A small network was trained on invented records. Each row is its activation on one of them, seen along a few directions.
Here are examples, each followed by its value of one field, NOSUS.
Records without NOSUS are marked none.
The largest differences between rows may come from other fields.
In the rows, 500 means zero.
Strong random noise was added to every row along 3 fixed directions; ignore it. To show where, here is one row again and again, with new noise each time:
[443 516 576 631 379 443 621 562 463 577 470 243 579 512 421]
[416 468 574 728 619 317 649 674 238 394 508 320 580 347 405]
[634 590 608 632 134 518 617 655 748 623 518 203 647 541 549]
[280 446 505 611 663 402 581 442 224 468 422 431 401 457 319]
[348 466 509 622 618 416 576 487 300 446 445 454 407 438 367]

[421 402 517 532 798 360 528 593 171 335 507 686 384 404 419]  none
[593 549 504 436 414 547 578 606 550 373 502 555 505 519 503]  mizi
[656 580 573 582 450 551 631 659 620 568 582 333 745 370 615]  rubas
[720 532 652 315 153 563 521 570 799 462 545 429 602 613 753]  zelep
[643 604 473 307 153 661 414 439 900 527 534 579 371 591 585]  gez
[360 403 610 301 570 410 573 434 241 470 433 328 581 614 514]  lag
[532 608 375 771 851 359 577 647 488 291 603 719 417 248 476]  kitok
[453 523 482 362 346 557 533 471 439 432 442 502 477 676 379]  zibe
[369 520 530 466 403 512 464 405 437 661 403 394 511 629 446]  gizal
[738 441 384 605 239 453 394 469 618 528 481 698 182 667 466]  zoru
[677 574 418 479 606 677 453 553 784 359 532 855 424 241 689]  mibet
[354 418 559 596 530 274 702 650 191 480 534 220 810 476 458]  foti
[583 559 558 439 277 456 512 624 568 542 579 294 672 509 552]  dakob
[434 466 577 386 336 460 541 387 570 633 442 379 590 563 482]  fif
[463 609 425 482 488 558 428 377 591 544 451 598 416 657 378]  vupo
[471 447 552 553 599 328 573 691 259 395 567 308 690 331 474]  dakob
[571 584 562 436 513 603 537 447 678 456 608 428 520 509 566]  lunik
[494 506 549 603 548 394 478 670 341 347 539 562 546 398 563]  peki
[387 514 464 540 494 540 515 357 528 590 395 516 312 536 426]  zezut
[633 510 572 448 383 544 438 590 706 441 444 761 265 557 587]  none
[609 470 459 659 357 439 455 388 564 747 481 380 413 759 385]  zoru
[333 301 432 519 586 333 470 271  60 602 357 495 228 750 200]  zoru
[495 524 477 479 521 431 537 604 335 302 506 621 477 490 434]  zibe
[502 523 569 619 451 405 529 623 406 532 480 355 585 473 493]  naron
[475 496 532 544 499 571 518 414 482 631 558 471 524 490 464]  lelur
[557 605 466 585 330 455 616 539 626 589 519 451 469 541 476]  kitok
[579 576 500 721 445 316 679 696 455 493 572 380 578 418 468]  kitok
[681 487 538 450 245 473 490 561 622 534 478 454 558 559 531]  fak
[399 429 579 262 490 427 525 483 261 350 429 413 610 584 462]  zelep
[668 603 445 697 642 428 488 698 557 256 579 704 457 363 477]  vupo
[493 472 386 431 646 619 450 478 499 369 450 645 347 427 583]  rubas
[769 611 531 528 144 631 409 657 941 501 548 635 475 491 720]  peki
[469 489 471 439 447 559 516 461 547 504 431 407 639 646 409]  fifuz
[621 507 571 415 320 494 589 657 650 489 542 427 695 544 706]  rut
[648 555 564 581 370 382 622 838 446 338 579 405 744 425 535]  zibe
[718 594 616 508 241 616 554 662 714 507 545 407 698 503 614]  naron
[525 562 459 616 426 761 486 271 863 787 604 473 411 554 472]  lelur
[510 508 532 615 444 467 541 593 469 589 530 310 615 439 488]  nes
[548 613 493 452 450 665 590 556 697 473 513 415 689 568 477]  mizi
[721 543 454 487 562 538 387 534 728 326 505 767 460 378 577]  fak
[423 448 597 373 345 448 556 433 509 593 447 332 667 561 487]  fif
[560 531 539 780 780 372 499 790 386 229 609 555 599 223 609]  gizal
[707 582 455 402 135 624 491 556 927 488 556 649 528 591 753]  foti
[519 504 458 342 620 459 451 593 400 278 515 606 460 393 545]  lunik
[641 517 550 425 402 472 577 672 603 387 562 521 621 504 746]  rut
[473 515 571 365 316 600 518 321 584 701 532 354 536 656 493]  motuk
[557 488 609 306 367 488 538 497 518 431 496 425 512 622 606]  lag
[576 493 494 572 580 352 519 692 266 214 517 665 461 421 452]  vupo
[551 627 479 348 373 605 458 463 780 614 505 324 585 568 554]  lunik
[545 506 531 537 389 580 466 463 587 611 540 496 576 469 521]  lelur
[576 622 456 672 688 599 563 561 720 496 604 524 624 246 582]  mibet
[490 566 537 323 184 636 595 429 610 633 423 301 594 772 433]  mizi
[464 459 489 379 669 545 451 371 388 363 553 725 330 458 515]  motuk
[371 461 516 499 601 418 502 342 346 616 406 329 621 566 274]  fak
[484 485 592 513 717 359 510 575 455 264 548 577 656 283 556]  fif
[264 459 586 530 560 374 537 507 131 559 432 269 654 556 380]  gizal
[526 511 406 266 488 634 419 329 667 343 476 922 186 608 649]  rut
[483 549 496 588 675 686 553 462 659 460 529 550 554 394 500]  peki
[498 550 429 516 630 599 531 453 600 536 488 621 449 328 461]  mibet
[660 510 584 480 505 485 516 634 496 326 657 564 566 388 652]  motuk
[496 525 385 458 740 550 362 453 584 327 571 753 349 341 564]  dakob
[481 428 447 329 561 585 417 502 731 345 465 581 430 482 619]  zelep
[529 462 602 265 397 505 525 486 478 402 471 441 527 632 598]  lag
[511 572 486 484 247 654 484 367 796 643 422 516 335 613 506]  zezut
[674 546 486 588 482 502 425 667 612 313 524 735 353 364 600]  naron
[379 510 640 521 452 513 519 487 605 746 411 335 530 690 395]  none
[538 530 500 703 598 390 556 638 452 364 522 583 398 317 522]  zezut
[311 469 418 514 662 503 445 323 310 549 454 580 305 488 352]  nes
[386 522 414 448 548 551 475 367 444 627 423 468 404 545 422]  rubas
[567 523 489 618 519 476 495 619 501 474 562 499 522 365 562]  nes
[461 510 528 453 275 451 601 534 505 575 515 329 715 634 549]  foti

Which value of NOSUS does each new row have?
[451 483 483 609 657 395 573 646 297 470 516 358 581 349 438]  rubas
[682 552 535 608 277 600 469 532 768 617 592 529 552 428 576]  lelur
[488 524 574 637 545 465 587 606 560 685 577 314 625 536 426]  none
[451 502 482 576 426 553 526 418 591 528 436 515 325 515 450]  zezut
[284 578 428 649 707 373 627 431 363 630 484 348 565 515 278]  kitok
[475 394 484 214 288 568 429 528 608 401 462 507 461 645 516]  zelep
[609 477 480 398 363 500 430 440 544 455 452 636 380 567 463]  fak
[606 522 515 504 573 599 485 568 530 347 505 709 492 384 586]  naron
[543 512 575 608 449 419 511 720 430 403 543 458 631 409 570]  peki
[422 552 462 499 356 590 491 324 645 647 403 516 298 611 413]  zezut
[565 524 411 508 771 623 499 463 564 384 517 813 343 277 575]  rubas
[393 481 509 422 373 599 427 404 536 602 408 503 473 618 490]  peki
[276 490 525 595 548 402 565 406 296 634 416 350 474 529 342]  zezut
[567 410 451 673 320 292 483 487 314 631 475 434 372 681 333]  zoru
[478 527 410 507 588 603 481 447 658 539 463 650 380 354 503]  mibet
[543 480 546 416 473 514 492 569 503 495 492 605 455 559 529]  none
[636 557 467 488 418 593 363 567 693 320 518 844 298 442 653]  peki
[618 545 567 580 434 445 477 741 492 368 545 517 620 406 649]  gizal
[420 613 454 628 477 614 485 308 780 698 441 484 338 540 446]  zezut
[662 592 383 628 563 430 534 635 631 315 569 838 267 332 583]  kitok
[474 488 519 364 505 574 463 331 474 491 547 597 381 563 500]  motuk
[711 443 525 768 207 243 545 678 385 627 539 277 578 634 458]  zoru
[257 325 507 339 680 432 502 247 144 566 351 467 372 644 313]  fak
[609 522 528 409 484 564 466 467 574 420 608 641 415 477 627]  motuk
[441 383 578 646 450 466 535 566 365 572 521 247 669 449 451]  lelur
